These are the activations of a small neural network, seen along a few directions. Each row is one input.
Each table varies a few parts of the input and shows all the possible inputs, shuffled.
Descriptions start from the smaller parts, as in this example, which fits no table here: one of 4 places along a line, together with either a single point or one of 9 places around a ring or (one of 2 separate values, together with one of 5 places around a ring).
Shared parts are said once, and a part with two or three values counts as separate values.
(in the rows, 128 means zero)

Other details of the inputs shift rows strongly along two fixed directions, in all tables alike. That doesn't count.

Table:
row 1: [143 118 114 162 125 115 123 125  77  95 126 153]
row 2: [136 120 119 142 117 120 112 125  65 128 128 151]
row 3: [158 124 162 106 155 159 168 129 121 164 106 126]
row 4: [130 130 111 129 135 133 102 140  63 125 120 155]
row 5: [195  90 152 127 153 187 164 123 142 167 118 175]
row 6: [ 75 135 119 131  92  97 114 135 153 109 158 116]
row 7: [ 95 141 115 147  95  89 110 134 161  92 144 103]
row 8: [153 120 129 157 135 116 122 123  59 115 110 163]
row 9: [162 118 162 108 157 174 180 129 124 162  94 138]
row 10: [168 111 153 112 172 161 151  97 130 156  96 128]
row 11: [113 134 149 100 124 149 167 138 209 140 125  90]
row 12: [125 120 171  93 135 120 158 121 215 152 114  93]
row 13: [118 114 175  98 142 130 170 121 216 141 117 106]
row 14: [135 139 105 149 117 128 125 141  74 116 127 134]
row 15: [ 84 160 116 129  95  95 120 147 143 121 149  96]
row 16: [138 122 125 142 123 121 112 123  64 130 133 149]
row 17: [ 89 135 107 132  85 102 105 133 155 108 153  99]
row 18: [104 135 160  94 131 142 176 138 206 146 129  98]
row 19: [134 131 105 130 132 133  95 139  70 118 129 136]
row 20: [ 78 144 100 121 105 111  99 148 155  99 155 105]
row 21: [172 107 164 109 183 167 165  93 126 168  83 146]
row 22: [140 134 120 147 146 111 108 107  63 131 124 146]
row 23: [135 129 102 133 129 140 101 138  75 111 125 144]
row 24: [124 138 106 152 118 129 131 142  85 106 134 141]
row 25: [131 128 105 156 138 122 113 110  81 104 128 147]
row 26: [139 134 114 147 141 109 108 107  67 130 119 147]
row 27: [132 137 148 112 124 156 171 146 231 156 142 118]
row 28: [107 133 157  70 141 136 135 137 204 159 130  87]
row 29: [136 131 111 123 135 128  99 138  61 130 124 148]
row 30: [ 89 148 100 113 102 108  90 145 151 109 149  96]
row 31: [141 118 113 148 117 129 110 125  68 118 131 142]
row 32: [156 103 157  86 173 177 158 128 126 159  99 148]
row 33: [ 86 136 108 135  85 107 108 134 160 102 153 104]
row 34: [ 96 143 118 142  98  82 105 133 157  99 149  94]
row 35: [ 78 139 119 130  87  97 110 134 154 114 152 111]
row 36: [151 128 131 152 134 104 114 123  61 120 122 150]
row 37: [ 99 150  95 134  99 112  91 157 176 118 171 129]
row 38: [162 105 160 111 183 162 168  95 125 159  91 150]
row 39: [159  92 152 112 148 176 166 115 135 143 109 143]
row 40: [132 133 107 155 134 121 108 112  88 110 122 140]
row 41: [115 138 153  97 126 143 161 137 202 145 128  79]
row 42: [100 140 114 141  95  84 108 132 161 100 143  97]
row 43: [101 155  98 156 105  93  95 129 183 115 170 125]
row 44: [170 110 147 110 166 161 153  97 132 152  95 132]
row 45: [176 116 112 178 129 125 116 136  86 118 137 183]
Description of these inputs: one of 5 separate values, together with either a single point or (one of 2 separate values, together with one of 4 places along a line).
The inputs of row 40 and row 33 match in every part but the choice among 5 separate values. If row 44 is changed in the same way as row 40 into row 33, which row does it become?
> row 17
Change only the choice among 5 separate values in row 35. List by row number the other rows that result.
> row 4, row 8, row 9, row 21
Start at row 19 and move only the place on the line of 4, one step at a time. The first step leads to row 30. Which rows follow, in order?
> row 23, row 20
Start at row 16 and move only the place on the line of 4, one step at a time. The first step leads to row 2. Which rows follow, in order?
> row 35, row 6
